A small network was shown many inputs. Here are its activations along a few directions, one row for each input.
Each table varies a few parts of the input and shows all the possible inputs, shuffled.
Descriptions start from the smaller parts, as in this example, which fits no table here: one of 2 separate values, together with either a single point or one of 11 places around a ring or (one of 5 places around a ring, together with one of 6 places along a line).
Shared parts are said once, and a part with two or three values counts as separate values.
In the rows, zero is written as 128.

Rows:
row 1: [179 101  95 143 178 151 146 147 157 115 114  68 131  82 185 143]
row 2: [ 54 153 110 113  75 109 112 113 105 139 144 177 149 170  97  98]
row 3: [ 94 192 109 142  56 104 119  87 149 130 100 163 135 112  89 114]
row 4: [183  66 140 132 169 151 129 165 102 134 131  89 127 145 192 140]
row 5: [ 58 197 163 130  90 112 106 119 125 149 154 184 120 123  91 146]
row 6: [ 81 161  93 141  77 107 110 103 111 141 148 180 154 164  98  91]
row 7: [168  90 128 123 213 145 176 133 151 107 154  79  97 126 169 125]
row 8: [178 107 105  99 194 154 159 132 161  97 130  68 112 129 176 131]
row 9: [ 61 198 130 122 107  92 146 109 124  98 134 162 119 141  78 101]
row 10: [198  57 137 146 167 133 127 165 109 134 123  98 129 142 176 139]
row 11: [ 76 208  98 130  82  93 129 121 136 124 104 169 166 101 101 123]
row 12: [177  55 119 108 182 157 138 139 103 135 129  86 122 152 175 112]
row 13: [ 84 177 166 116  60 117 108  99 137 141 129 177 127 116  66 128]
row 14: [ 71 153 121 150  61 115 122 113  95 130 153 181 130 163 110 104]
row 15: [175  95 173 139 193 159 135 145 140 146 151  86  94 114 167 160]
row 16: [185  86 180 107 163 159 110 150 155 143 121  80 120  98 152 167]
row 17: [193  58 104 122 172 155 120 135 116 122 127  71 128 152 160 113]
row 18: [ 60 208 153 123 110 100 123 133 104 133 136 180 116 119  89 124]
row 19: [ 89 165 136 137  68 111 121  89 126 141 104 183 137  91  69 130]
row 20: [180  97 159 112 196 152 155 140 143 122 145  72  77 138 151 130]
row 21: [ 97 149 124 156  65  92 125 115  91 132 132 194 136 160  91  99]
row 22: [177  84 118 122 163 145 129 142 169 136 103  70 140  85 170 164]
row 23: [ 58 220 105 127  99 101 122 126 121  93 111 157 142 116 101 119]
row 24: [ 77 140  96 141  65 111 114 118 104 123 127 187 151 148  77 113]
row 25: [181  72 145 127 163 155 118 139 168 147 114  86 131  85 161 176]
row 26: [193  41 116 118 159 150 132 151 127 115 110  80 135 157 138 136]
Question: Changing only one part turns row 4 into row 14. The same change can be made to row 20. Which row results?
Answer: row 18
Question: What do these inputs look like to the network?
Answer: one of 2 separate values, together with either one of 5 places around a ring or one of 8 places around a ring
Question: Change only the choice among 2 separate values in row 19. List by row number the other rows that result.
Answer: row 25
Question: Change only the choice among 2 separate values in row 24. List by row number the other rows that result.
Answer: row 26

Rows:
row 27: [ 63 196 121 128 144  97 165 132 145 106 163 164 102  94 142 138]
row 28: [196  60  22 155 145 116 160 150 103  98  90  76 190 189 174  74]
row 29: [171 117  17 121 195 127 221 111 175  66  96  59 162 125 165  95]
row 30: [151  71 156 143 178 140  95 178  94 158 162 114 122 174 179 138]
row 31: [165  88 176 151 165 147  76 153 142 152 102  87 115  62 151 178]
row 32: [154  99 176  90 208 160 189  98 147 148 168  88  78 105 157 133]
row 33: [108 123 135  73 146 131 188 119 166  82 158 130 104 126  99 145]
row 34: [107 169 141 178  90 113  84 139 121 122 101 162 134  58 126 166]
row 35: [188  51 176 125 165 157 121 131  77 178 163 112  96 178 169 116]
row 36: [209  78 196 136 145 176 122 106 142 174  98 102 113  77 137 158]
row 37: [ 99 198 127 138  66 108  87 111 151 161  70 157 183  98  85 121]
row 38: [ 50 231  95  86 139 115 132 101 143 124 149 152 140 125 103 104]
row 39: [224  89  44 160 124 117 154 124 162 106  31  59 189  84 143 118]
row 40: [138  89 156 105 147 135  79 196  89 118 147  97 121 201 150 131]
row 41: [101 136 156  71 191 138 145 157 159  91 149  72 103 130 138 156]
row 42: [ 70 149  85 107 112 156 160  82 169 125 190 146 110 104 134 122]
row 43: [ 97 166 132 166  79  96 129 109  55 130 129 197 126 200  71  73]
row 44: [110 100  92 139  57 135 108 115 114 168 177 176 132 182 149 103]
row 45: [ 71 170 102 126  93 105  71 134  77 149 133 171 169 198 119  81]
row 46: [ 71 212 133 126 120  92 188  78 126 101 140 169 101 126  61  88]
row 47: [132  63 131 107 109 127 104 156  84 104 152 145 106 190 113 123]
row 48: [160  95 161 120  81 132 121 124 159 111  89 134 138  96  82 171]
row 49: [ 88 143 117 164 109 100  83 168  58 125 161 180 113 159 158 119]
row 50: [122 121 117 148  38 141 113  88 173 171 108 157 144  81 124 153]
row 51: [120 193 155 177  59 104 126  82 115 132  70 179 134  97  41 117]
row 52: [133 132 153  99 223 144 154 146 160 139 173  95  88  99 167 157]
row 53: [158 116 180 119 127 148  81 167 151 116  87  79 142  99 118 177]
Question: Changing only one part turns row 51 into row 46. The same change can be made to row 36. Which row results?
Answer: row 32
Question: What do these inputs look like to the network?
Answer: one of 3 separate values, together with either a single point or one of 8 places along a line
Question: List by row number the other rows that have the choice among 3 separate values in common with row 28.
Answer: row 30, row 35, row 40, row 43, row 44, row 45, row 47, row 49
Question: Change only the choice among 3 separate values in row 45. List by row number the other rows that result.
Answer: row 37, row 38

Rows:
row 54: [127 113  62 109 105 130 157 107  96 139 173 150 137 210 162  61]
row 55: [163  96 130 103 199 146 170 125 162 115 115  31 102  90 169 128]
row 56: [111 121  91 132 143  98 157 134  81 118 135 139 146 206 147  74]
row 57: [225  41 186 179  45 160  55 105  84 203  85 147 128 133 108 138]
row 58: [195  83 101  85 190 179 182 102 172 121 145  77 100  83 164 141]
row 59: [ 97 111 115 109 136 126 110 161  81 104 158 138 136 213 131 105]
row 60: [ 72 220 123 145  98 100 156  88 143 107 105 175 134  88  66 120]
row 61: [ 70 212 155 122  82  97 122 122 141 111 124 181 114  94  69 150]
row 62: [ 97 126 142 128 129 115  90 171  83 158 176 149 132 214 163 108]
row 63: [168  82 160  97 203 152 150 158 169 104 139  63 104 100 141 174]
row 64: [ 79 200  95 138  74 130 165  59 165 120 139 189 126  88  66 117]
row 65: [146  83 183 123 204 158 118 168 160 132 152  61  91  88 171 183]
row 66: [190  97  72 185  91  94  70 167 129 116  10  91 222 112 142 133]
row 67: [ 52 207 176 134  94 107  90 126 124 143 137 200 119  74  93 162]
Question: What do these inputs look like to the network?
Answer: either one of 2 separate values or (one of 3 separate values, together with one of 4 places along a line)
Question: Change only the place on the line of 4 in row 58. List by row number the other rows that result.
Answer: row 55, row 63, row 65

Rows:
row 68: [144 251 159  93 102 129 101 114 160 131 151 148 101  83  28 160]
row 69: [181  98  97 152 145 141  63 212 103 104 145  62 148 234 141 116]
row 70: [160  75  25 115 175 130 210  95 200  83  69  59 154  72 179 111]
row 71: [124 104 169  79 241 163 157 109 156 151 184  91  96  92 148 129]
row 72: [120 116 117 138  41 116  95  81  85 225 106 209 200 138 156  90]
row 73: [115  67 117  97 177 120 127 204  62  46 137  93 101 194 176 124]
row 74: [ 22 211 174  99 157 107 140 127 150  90 139 142  91 122  57 128]
row 75: [207  83 147 169 149 123  62 175 113 165  80 119 159  76 174 177]
row 76: [ 89 123 185 168  35 139 132  54 154 153 108 171 103  50  97 131]
row 77: [103  82 149 198  41  96 113  87 127 170  85 216 150  90  88 135]
row 78: [ 52  92  91 164  42 114 102 127 119 133 151 181 152 216 118  87]
row 79: [179  79 167 149 132 202 131  88 137 196 111  90 104  42 184 187]
row 80: [219 156 174  80 172 155 108 153 171 114 147  61  93  80  81 188]
row 81: [ 43 207 148 116 131  86 176 161 132  74 163 165  92 191 111 119]
row 82: [117 113 163 104 199 111 184 198 140  59 161  74  86 188 162 150]
row 83: [ 69 204  81 100 131 105  96 160  34 108 166 188 124 177 160  91]
row 84: [142 215   4 141 122 113 194  46 162 112 116 128 181  80  94  65]
row 85: [217  29 137 141 112 153 113 115  98 189  85 108 170 178 151 114]
Question: Changing only one part turns row 85 into row 72. The same change can be made to row 69. Which row results?
Answer: row 78
Question: What do these inputs look like to the network?
Answer: one of 2 separate values, together with either a single point or one of 8 places around a ring
Question: Change only the choice among 2 separate values in row 84. List by row number the other rows that result.
Answer: row 70

Rows:
row 86: [123 110 129 119  72 105  99 110  84 139 123 217 142 182  29 115]
row 87: [175 121 128 145 124 122 164 121 194 155 105 122 145  65 171 172]
row 88: [113 137  87 130  60  91 104 156 133 128 104 160 195 185 129 121]
row 89: [199  45 148 118 146 156  84 156  96 153 111  84 148 194 142 120]
row 90: [ 60 191  84  65 156 110 142 132 168 129 155 142 167 149 126 114]
row 91: [130  64 117  62 217 190 123 121 114  91 165  54  80 134 111 111]
row 92: [ 94 160 185 177  47 133 128  97 120  98 126 149  54  53  89 154]
row 93: [168  92  77 188 136 104 120 143  79 139 107 152 166 158 164 100]
row 94: [ 74 213 188 107 140 118 164 102 113 170 182 169 101 167 122  98]
row 95: [145  78 156 176 150 183  72 153 117  95 118  38  69  36 177 164]
row 96: [115 147  74 123 232 123 157 119 115 140 158 133 138 122 161  93]
row 97: [138 178 162 126  56 100 179 126 203 100  82 115 132  91 115 172]
Question: What do these inputs look like to the network?
Answer: one of 3 separate values, together with one of 4 places along a line
Question: Changing only the place on the line of 4 turns row 91 into row 96. The same change can be made to row 89. Which row results?
Answer: row 93
Question: Change only the choice among 3 separate values in row 90. List by row number the other rows that result.
Answer: row 88, row 97

Rows:
row 98: [ 48 196  90  93 160 116 169 121 142  93 172 143 122 137 123 106]
row 99: [ 56 218 144 146  49 111  99  92 165 148 103 179 128  42  80 150]
row 100: [ 78 230 151 149  73  99 108 103 153 129  94 177 120  71  49 150]
row 101: [147  97 150 128 183 149 121 155 143 153 148  92 114 125 182 152]
row 102: [ 84 143 109 166  34 111  86 113  49 140 130 205 147 200  99  75]
row 103: [170  89 172 110 182 158 140 136 123 148 149 102  98 131 159 145]
row 104: [171 100 101 144 152 139 120 140 136 116  89  87 157 100 160 133]
row 105: [ 67 230 143 130  68 102  94 104 163 141  93 179 145  57  61 150]
row 106: [179  80 134 113 154 140 127 133 133 124 103  76 130 135 124 124]
row 107: [164  85 154 118 178 154 124 141 133 157 160 101 107 121 166 142]
row 108: [171  62 150 110 154 159 140 137 127 118 137 100 105 130 149 153]
row 109: [179  71 120 132 135 158 129 126 149 137 127  89 129 129 147 134]
row 110: [158 110 157 107 191 140 125 166 136 137 141  92 132 129 174 152]
row 111: [ 62 183 116  83 158 108 188 104 124  95 173 144 103 138 103  94]
row 112: [164  82 135  95 169 135 125 169 144 119 128  94 142 133 160 159]
row 113: [ 88 142 105 177  32 101  91 119  69 149 145 213 161 204 113  83]
row 114: [172  96 123 121 148 144 131 152 152 118 108  80 154 137 155 145]
row 115: [ 81 210 165 148  60 122 123  74 151 143 106 190 113  69  53 150]
row 116: [ 60 196  98  96 162 108 179 119 132  86 170 142  98 142 108 102]
row 117: [166  82 123 126 135 145 134 140 158 136 117  83 141 129 169 144]
row 118: [164  99 177 129 195 144 142 152 122 132 140  91 107 138 148 145]
row 119: [192 101 115 136 156 121 141 140 131 117  90  91 138 112 147 133]
row 120: [167  82 136 110 167 136 124 165 130 104 124  86 113 131 143 152]
row 121: [189  88 127 140 158 128 143 126 124 123  90  91 138 111 135 125]
row 122: [168  70 147 119 177 141 130 153 129 116 124  89 114 141 128 147]
row 123: [ 67 152  94 167  30  96  74 131  69 147 131 198 167 189 128  82]
row 124: [185  78 104 160 143 148 133 117 139 139 111 102 134 105 153 132]
row 125: [ 78 163  91 152  48  86  70 146  66 141 121 200 184 204 110  82]
row 126: [189  78 114 138 150 149 134 110 126 138  97 100 126 109 141 125]
row 127: [155  67 126 101 159 139 116 156 149 140 135  94 126 124 168 154]
row 128: [ 89 152 119 158  48  83  92 128  51 137 122 200 163 210  89  74]
row 129: [183  96 131 124 150 136 141 151 143 111 105  79 131 141 140 140]
row 130: [169 109 165 110 192 133 136 165 127 131 139  91 108 133 159 148]
row 131: [ 63 175 112  96 149 131 194  91 130 101 182 156  91 141 114 101]
row 132: [174  58 139 106 152 147 135 145 142 136 150 106 119 127 157 152]
row 133: [ 58 173  94 103 143 127 179  96 139 110 195 155  99 131 121 100]
row 134: [ 39 182  89  93 138 120 169 107 141 105 182 143 108 118 141 102]
row 135: [177  73 130 121 136 165 131 117 132 125 113  84 118 127 139 130]
row 136: [ 78 208 154 155  53 116 116  79 162 149 120 192 123  61  66 151]
row 137: [166  87 100 149 139 140 123 128 141 134  99  90 143  92 174 133]
row 138: [ 73 219 171 147  63 106 117  87 143 126  95 176 121  56  45 143]
row 139: [ 87 165 102 171  52  84  82 142  60 128 119 197 158 214  94  82]
Question: What do these inputs look like to the network?
Answer: one of 6 places around a ring, together with either one of 3 separate values or one of 4 places along a line
Question: Changing only the place on the ring of 6 turns row 133 into row 131. The same change can be made to row 136. Which row results?
Answer: row 115
Question: Start at row 135 and move only the place on the ring of 6, one step at a time. The first step leads to row 109. Which rows follow, in order?
Answer: row 117, row 114, row 129, row 106
Question: Change only the choice among 3 separate values in row 105. List by row number the other rows that result.
Answer: row 98, row 125
Question: Change only the place on the line of 4 in row 129. List by row number the other rows that result.
Answer: row 119, row 120, row 130
